These are the activations of a small neural network, seen along a few directions. Each row is one input.
Each table varies a few parts of the input and shows all the possible inputs, shuffled.
A made-up example of a description, with smaller parts first: one of 4 places along a line, together with either a single point or one of 11 places around a ring or (one of 3 separate values, together with one of 5 places around a ring).
Shared parts are said once, and a part with two or three values counts as separate values.
In the rows, zero is written as 128.

Other details of the inputs shift rows strongly along two fixed directions, in all tables alike. That doesn't count.

Table:
r1: [129 116 137 114 132 123 129 113 137 152 108 100]
r2: [128 101  93 179 135 180 217 135 118 136 117  89]
r3: [123  96  92 180 135 182 206 135 126 125 113  86]
r4: [128 124 138 107 129 122 105 114 146 141 124 122]
r5: [124 123 113 185 135 144 159 177 115  75 159 161]
r6: [131 115 110 134 128 154 163 110 137 141 121 101]
r7: [132 151 137 127 136  65  97 185  82  82 177 208]
r8: [137 130 161  57 122 102  74  75 167 175  89 103]
r9: [122 165 140 157 117 110  85 161  97  83 153 183]
r10: [127 119 109 189 130 167 177 152 137  99 124 127]
r11: [130 111 128 147 131 151 169 122 138 150  90  91]
r12: [123 105 108 180 135 156 182 158 116 105 128 124]
r13: [130 145 144 130 132  80 101 173 104  88 146 199]
r14: [132 120 145  97 125 121 119  90 155 172  84  88]
r15: [117 153 127 113 107 140 100 106 121 134 137 120]
r16: [131 122 141 119 134 117 127 132 122 142 119 120]
r17: [130 127 138  75 128 116  90  90 155 161 119 108]
r18: [125 112 114 174 129 161 171 137 145 120 109 112]
r19: [133 137 148  35 122 103  69  58 169 190 110 101]
r20: [132 124 144 101 131 111 103 118 137 134 125 129]
r21: [133 132 132  96 128 105 117 114 125 148 130 129]
r22: [124 101  88 178 132 183 212 129 125 128 117  92]
r23: [129 131 131 104 130 125 108 111 145 133 136 126]
r24: [135 135 134 112 135 100 116 148 106 127 141 150]
r25: [118 171 146 144 119  90  63 177  79  68 181 210]
r26: [117 162 130 146 114 116  90 160  89  84 169 175]
r27: [134 125 131 104 129 118 114 119 133 134 132 128]
r28: [130 129 124  96 125 142 123  85 157 156 124 103]
Each input here is: one of 4 places along a line, together with either a single point or one of 6 places along a line.
Changing only the place on the line of 4 turns r4 into r19. The same change can be made to r5. Which row results?
Answer: r28
Start at r9 and move only the place on the line of 4, one step at a time. The first step leads to r25. Which rows follow, in order?
Answer: r26, r15

Table:
r29: [122 123 128 123 123 150 124  97 138 153 111  81]
r30: [132 114  99 155 135 146 182 141 123 115 134 132]
r31: [129 105 118 122 133 149 158 109 140 160 103  84]
r32: [128 160 143 125 119  87  77 154 108  88 154 190]
r33: [128 155 162  76 116  86  48 108 131 139 129 152]
r34: [132 120 107 150 134 130 165 151 115 112 144 144]
r35: [133 125 143 112 131 111 120 127 134 142 115 129]
r36: [134 118 121 112 132 122 139 122 128 142 124 117]
r37: [122 142 123 147 126 124 118 156 100 102 158 159]
r38: [120 138 118 186 128 136 142 177  89  76 159 166]
r39: [135 110 126 135 131 153 165 106 154 155  91  84]
r40: [123 149 141 115 117 112  89 122 137 125 122 148]
r41: [130 157 151  56 118  91  54  92 138 154 141 141]
r42: [124 131 120 107 118 158 134  83 151 158 117  91]
r43: [127 132 127 165 138  96 143 198  79  72 170 197]
r44: [131 104 127 133 134 156 164 109 144 157  92  80]
r45: [122 125 114 176 126 159 152 145 114 107 128 122]
r46: [130 106 132 113 132 142 146 101 144 164  94  79]
r47: [120 124 111 187 130 149 150 180 115  63 166 165]
r48: [129  88 112 152 141 168 179 116 158 139 109  82]
r49: [132 124 134 129 133 124 139 123 146 140 107 120]
r50: [132 167 162  40 118  69  29  99 127 149 148 154]
Changing only one part turns r50 into r36. The same change can be made to r33. Which row results?
Answer: r35
What do these inputs look like to the network?
Answer: one of 2 separate values, together with either a single point or one of 10 places along a line
